Each row below holds a small network's activations on one input, seen along a few directions.
In each table, some parts of the input vary, and every possible input appears once, in random order.
A made-up example of a description, with smaller parts first: one of 4 places along a line, together with either a single point or one of 11 places along a line or (one of 3 separate values, together with one of 8 places around a ring).
Shared parts are said once, and a part with two or three values counts as separate values.

Other details of the inputs shift rows strongly along two fixed directions, in all tables alike. That doesn't count.

Rows:
R1: [-14.8 -34.5  21.9  53.0  25.8 -19.4 -28.4   4.0  22.1  -5.9  34.2]
R2: [  0.5  -4.3   0.4   3.0   0.2  -2.6 -13.2  -0.7  14.6 -16.7  10.7]
R3: [-12.7  21.1   1.3 -16.1 -16.4 -15.9  14.7  -6.8 -16.9  24.6 -25.1]
R4: [  4.4 -22.4  16.8  26.1  12.3 -20.1 -33.5  -0.1   8.7   2.4  24.0]
R5: [ -4.5  28.0 -14.4 -19.0  -3.7  -3.5  25.3  -6.0 -23.5  22.7  -6.2]
R6: [ -4.6  20.5 -11.7 -16.5   0.8  -7.1  27.3   4.1 -32.5  15.9 -12.8]
R7: [  8.3 -53.4   9.5  34.2  29.5 -14.3 -35.3  -6.5  12.6   9.7  31.5]
R8: [  7.9  -3.1 -11.7  -1.0   2.4  17.3  -2.0  -3.0   9.2 -11.6   7.3]
R9: [  2.7  18.4  -2.2  -3.4   1.7  -8.2  11.6  -3.7 -23.5  33.3  -4.5]
R10: [ -7.4  31.5   4.7 -14.7 -18.4 -13.6  13.9  -1.5 -20.6  23.1 -13.8]
R11: [  4.5 -16.8   5.7  -2.8 -14.1  19.4 -13.7   1.3  32.0 -26.7  -8.3]
R12: [  0.2  -9.7   2.7   7.2   2.6  -8.6  -8.9   3.8   1.8 -21.4   2.6]
R13: [  9.8  34.6 -22.5 -45.3 -28.2  60.1  32.6   7.5  22.0 -34.6 -31.3]
R14: [  6.4 -41.6   4.8  26.9  22.2 -13.0 -25.8  -6.8   5.8  15.3  22.0]
R15: [ -8.1 -30.1   9.4  38.9  25.3  13.1 -13.8   5.7  21.1  -7.8  26.5]
R16: [ 13.0 -16.2   4.0 -15.5 -24.2  53.8 -11.1   7.6  58.1 -60.3 -19.0]
R17: [  8.1 -14.7  -2.9  -2.5  -0.3  18.8  -1.6  -3.5  13.3  -3.1  -7.1]
R18: [ -9.9  16.7   1.5 -10.4  -2.5 -23.8  14.4   2.1 -25.7   6.4  -9.5]
R19: [ 18.5   0.1 -17.9 -24.2 -21.4  70.6  14.3  15.4  36.0 -67.6 -24.1]
R20: [ -9.8  16.3  -1.3  -8.2  -4.8 -25.0  13.9   1.9 -25.9   7.5  -9.6]
R21: [ -3.5  11.6 -11.1  -7.7   5.0 -11.3  20.1   2.4 -31.6  16.0  -6.6]
R22: [ 13.0 -11.9   1.4   9.5   2.8  12.8 -10.7   1.0   8.1  -0.3  11.8]
R23: [ -6.1  23.3   7.6  -5.3  -6.9 -20.2   3.7  -2.6 -18.5  24.2  -8.4]
R24: [  1.5  17.4   0.0  -6.1   2.0  -7.9  12.0  -2.1 -23.3  32.9  -1.6]
R25: [-11.1  23.0  -1.1 -11.5  -3.1 -24.0   9.4  -5.3 -17.2  16.0  -0.9]
R26: [ -6.4  -4.0   5.4  11.3  11.4 -27.4 -15.3  -8.3  -6.1   6.2  18.2]
Description of these inputs: one of 2 separate values, together with either a single point or (one of 3 separate values, together with one of 4 places along a line).
- The inputs of R26 and R8 match in every part but the choice among 2 separate values. If R3 is changed in the same way as R26 into R8, which row does it become? => R17
- Change only the choice among 3 separate values in R21. List by row number the other rows that result. => R6, R19
- Change only the choice among 3 separate values in R7. List by row number the other rows that result. => R14, R17
- Change only the choice among 2 separate values in R22. List by row number the other rows that result. => R10

Rows:
R27: [ -7.2 -35.1  -4.6  32.3  23.2 -19.6 -13.8 -10.3 -23.1  37.8  17.8]
R28: [ 18.9 -57.7  13.8   4.0  -3.2  76.0 -29.6  17.2  91.5 -74.2  13.3]
R29: [-20.5  35.9 -17.1 -38.3 -17.4  10.6  49.5   5.8  -4.1  -0.7 -20.7]
R30: [ -0.2 -24.6  -7.0  13.0  26.9 -59.6 -23.8 -18.3 -28.0  29.1  31.5]
R31: [  1.3 -12.8  -6.4  16.8  17.7  10.1 -12.3 -12.0  25.3 -29.0  12.5]
R32: [ 14.0 -16.3   5.0  30.7  17.9  -3.8 -30.2   9.6   4.9 -13.4  40.4]
R33: [ -1.7   6.4  -9.4   2.1   6.9  10.7  -1.0 -11.3  19.5  -5.6  -8.9]
R34: [  0.0  -2.9 -12.7  -8.6   6.3 -42.2  -8.5 -15.8 -24.3  38.0   2.4]
R35: [  2.8 -13.1   8.3  32.2  38.9 -26.0 -20.7  -3.4  -7.1  -2.3  23.8]
R36: [-27.6  69.0  11.1 -23.3 -53.5 -18.4  24.6   2.6 -18.5  10.0 -35.2]
R37: [ -8.5  52.2 -15.0 -31.0  -9.0  17.1  40.9  -6.7 -11.7 -10.1 -30.1]
R38: [ -5.7   9.7 -20.1  -3.7  -0.4   7.5  29.8   2.9 -28.5  -0.1  -9.0]
R39: [ 24.8 -36.4  -0.9   8.4  17.5  -6.3 -36.0   5.3  13.2 -35.6  22.4]
R40: [  2.1 -10.1  -5.4   0.5  -7.1  22.4  13.7  -3.1 -11.2  16.2 -16.2]
R41: [ -5.1 -38.9  30.8  37.3  36.1 -49.8 -20.7   2.0  -7.4  51.2  34.6]
R42: [-13.2 -12.8  19.6  20.0  37.5 -53.7  -5.5  11.5 -37.5  38.7  33.2]
R43: [ -7.3  -5.2   4.5  12.9  19.8  -8.0 -11.4 -18.3   2.1  21.3   4.5]
R44: [ 10.3  33.7   1.4 -14.5 -13.5  20.0  11.4  14.6 -12.3  -4.8  -1.6]
R45: [ 21.6 -27.2  -6.0  19.1  -0.7  48.7 -33.1   9.0  52.7 -67.3  35.4]
R46: [  0.3  -4.9 -26.1  -1.4  -8.0  31.5  20.7   2.2   3.4 -24.9 -10.3]
R47: [ -8.0 -25.2 -13.9  32.4  22.1 -27.1  -6.3  -7.9 -24.6  37.0  14.3]
R48: [ -4.8  37.5  -8.9 -21.6 -24.5  17.7  17.6  -6.3  -8.1  28.7 -11.4]
R49: [-11.1  16.9 -10.0  13.4   8.0 -35.5   1.8 -12.1 -30.4  38.6  27.0]
R50: [-11.2  41.6  -7.0 -38.9 -12.4  11.1  47.6  19.9 -13.0  -5.8 -23.2]
R51: [-12.4  37.8   8.0 -43.3 -51.2 -19.9   9.5  -0.9  -5.6 -20.5 -49.1]
R52: [-41.9 -14.9  37.3  34.1  11.7 -85.1 -23.3   2.1 -13.2  27.1  21.6]
R53: [ 13.8 -28.2  -9.1  23.0  14.6  16.9  -6.8  14.7   0.5 -30.5  10.7]
R54: [ 25.7 -20.9  -0.2 -25.2 -18.2  37.0 -15.5  -4.1  31.4 -27.1 -12.1]
R55: [-29.8  23.2   0.6 -18.7   3.8 -31.5  30.5  -4.7 -33.3  62.2  -7.1]
R56: [ 30.8 -46.1  -9.7  -1.2   3.1  32.4 -37.7   4.3  48.1 -76.3  20.2]
R57: [ -3.9 -26.7  -3.3   7.1   8.3  14.6 -10.8   7.9  41.9 -18.6  14.3]
R58: [ 11.5  19.6   9.8 -12.8 -10.7  34.2  16.9  -3.3  20.6  -4.3 -32.4]
R59: [-10.9   8.2  12.4   9.3  19.3 -27.3   1.7 -21.5 -23.6  49.6  -2.2]
R60: [ 23.9   5.3  -3.4 -31.9 -11.7  18.7  -0.7  11.6   0.5 -33.0 -13.9]
R61: [  3.9  47.6  -0.9 -32.0 -11.2  32.7  32.3   8.1  -5.4 -21.6 -35.5]
R62: [ 17.2 -32.7   5.8  23.3   2.7  21.0  -4.0   4.7   6.2   5.1  -5.3]
R63: [ 16.2  17.2  11.0  -2.9 -19.8  22.8   5.3   4.5   9.0  16.8  -6.3]
R64: [ 18.9  27.8  -0.6 -47.4 -32.7  14.1  26.3  -1.2  -8.0  15.1 -43.8]
R65: [ 11.6  12.4   1.0 -11.5 -24.5  41.5   0.3  -1.2  20.7  -1.5  -3.8]
R66: [ 18.9 -50.9   0.7   7.6  10.3   3.4 -47.2 -10.2  28.6 -15.2  21.3]
R67: [-27.8  30.5  -5.4 -17.4   9.4 -39.2  39.6   1.7 -44.4  39.9   2.4]
R68: [-15.6 -48.6  25.0  60.4  10.7 -46.4 -45.0   1.2   0.8 -11.4  21.7]
R69: [-28.8  16.7  28.7  21.9   0.0 -53.8 -15.6 -11.1  -8.0   6.1  -8.3]
R70: [ 18.7  -8.1  -9.5  -7.2 -10.1  58.3  11.2  23.0  11.8 -52.2 -17.3]
R71: [ -3.8  51.1 -22.3 -28.8 -32.7  22.3  28.5  -2.6  -1.5  17.5 -21.6]
- What do these inputs look like to the network? => one of 5 separate values, together with either a single point or one of 8 places along a line
- The inputs of R71 and R33 match in every part but the choice among 5 separate values. If R32 is changed in the same way as R71 into R33, which row does it become? => R35
- The inputs of R48 and R55 match in every part but the choice among 5 separate values. If R44 is changed in the same way as R48 into R55, which row does it become? => R42
- Change only the place on the line of 8 in R34. List by row number the other rows that result. => R30, R39, R54, R56, R60, R64, R66
- List by row number the other rows that have the choice among 5 separate values in common with R62. => R27, R38, R40, R46, R47, R53, R68, R70
- Change only the choice among 5 separate values in R69. List by row number the other rows that result. => R36, R51, R52, R68
